These are the activations of a small neural network, seen along a few directions. Each row is one input.
In each table, some parts of the input vary, and every possible input appears once, in random order.
A made-up example of a description, with smaller parts first: one of 5 places around a ring, together with either a single point or one of 9 places around a ring or (one of 3 separate values, together with one of 6 places along a line).
Shared parts are said once, and a part with two or three values counts as separate values.
(in the rows, 128 means zero)

Table:
R1: [ 87 103 107 149  98 141 144 162 162 191 146 104 121  66 167]
R2: [176 150 124 105 152  80 133 136 140 120 117 136 112 156 107]
R3: [ 74 102  87 117 120 167 113  80 123  99 125 137 147 127 144]
R4: [174 147 110 119 149  71 172 149 143 153 137 141 106 133  95]
R5: [136 160 165 123  89 117  76 157 102 125 139 120 171 114 139]
R6: [138 162 196 122 131 114 105 170 118 109 108 137 156 123 123]
R7: [159 152 124 116 110 104  75 137 112 119 145 119 148 131 137]
R8: [175 148  93 105 109  83 103 122 124 136 150 119 127 147 123]
R9: [ 90 106 142 148 145 138 176 178 180 173 112 124 105  78 147]
R10: [ 70 120 138 112 160 190 163 101 112  78 122 132 110 121 113]
R11: [126 145 224 136 114 117 114 171 129 128 118 154 154 101 119]
R12: [172 145  78 119 105  74 142 135 127 170 169 123 121 122 111]
R13: [ 77 105 120 116 162 163 144  95 139  82  92 154 132 137 127]
R14: [161 154 156 116 152 101 106 151 128 102 113 137 132 140 120]
R15: [108 102 115 148 161 157 134  90 143  85  80 147 122 168 142]
R16: [123 101  94 177 128 178  96  64 115 116 103  94 105 175 152]
R17: [174 125 102 107 105  89 172 152 119 205 191 114 120 112 104]
R18: [175 127 133 107 147  86 200 166 135 188 160 132 105 122  88]
R19: [123 142 194 136  73 119  85 158 113 144 148 137 169  92 136]
R20: [ 67 117 107 113 120 194 134  88  96  94 153 116 124 111 129]
R21: [105  99  82 149 119 162 103  75 127 101 112 130 136 159 159]
R22: [126 104 126 175 168 173 126  79 130 100  72 111  92 183 134]
What is each input in this table made of?
> one of 2 separate values, together with either a single point or one of 4 places along a line or one of 6 places along a line
Changing only the choice among 2 separate values turns R18 into R17. The same change can be made to R2. Which row results?
> R8
Change only the place on the line of 4 in R22. List by row number the other rows that result.
> R10, R13, R15

Table:
R23: [136 146 172 148 139 135  79 133 124  90  87 123 136 150 142]
R24: [136 131 157 156 106 135  65 112 116 105 103 130 156 153 149]
R25: [118 143 181 115 149 143 109 117 108  65  99 155 148 149 112]
R26: [ 87 117 158 153 134 161 127 151 148 130 103 118 123  99 154]
R27: [140 115 114 157 157 150 150 112 131 137 112 100  84 153 126]
R28: [129 101  74 147 127 119 122 102 157 138 108 133 124 148 152]
R29: [ 86 101 143 161  99 161 114 130 139 147 120 124 143 102 161]
R30: [127 120  76 117 119 153 139  84  95 129 165 103 110 141 117]
R31: [141  99  98 165 123 149 138  90 122 155 129 106 104 158 133]
R32: [194 182 193 108 101  57  92 188 112 142 149 139 160 118 107]
R33: [189 150 100  96 126  36 157 181 158 182 157 142 127 112 110]
R34: [128 118  92 139 161 120 135 125 165 121  92 126 105 144 145]
R35: [201 146 127 116 121  71 174 166 120 201 180 111 102 123  88]
R36: [124 151 136 109 103 139  67 106  89  81 139 127 162 137 133]
R37: [122 113 123 124 167 158 182  96 115 112 124 132  96 153  95]
R38: [ 73 122 120 114  96 165 115 123 112 121 157 121 149  86 145]
R39: [115 124  52  98 123 124 124  96 129 111 146 130 131 131 136]
R40: [138 149 177 113  94  85 146 209 138 192 169 132 147  60 119]
R41: [ 68 114 167 120 144 169 159 134 131 105 116 150 135  99 123]
R42: [110 116 100 105 172 128 167 107 149  95 105 159 117 144 114]
Changing only one part turns R36 into R39. The same change can be made to R24. Which row results?
> R28
What is each input in this table made of?
> one of 4 separate values, together with either a single point or one of 4 places along a line
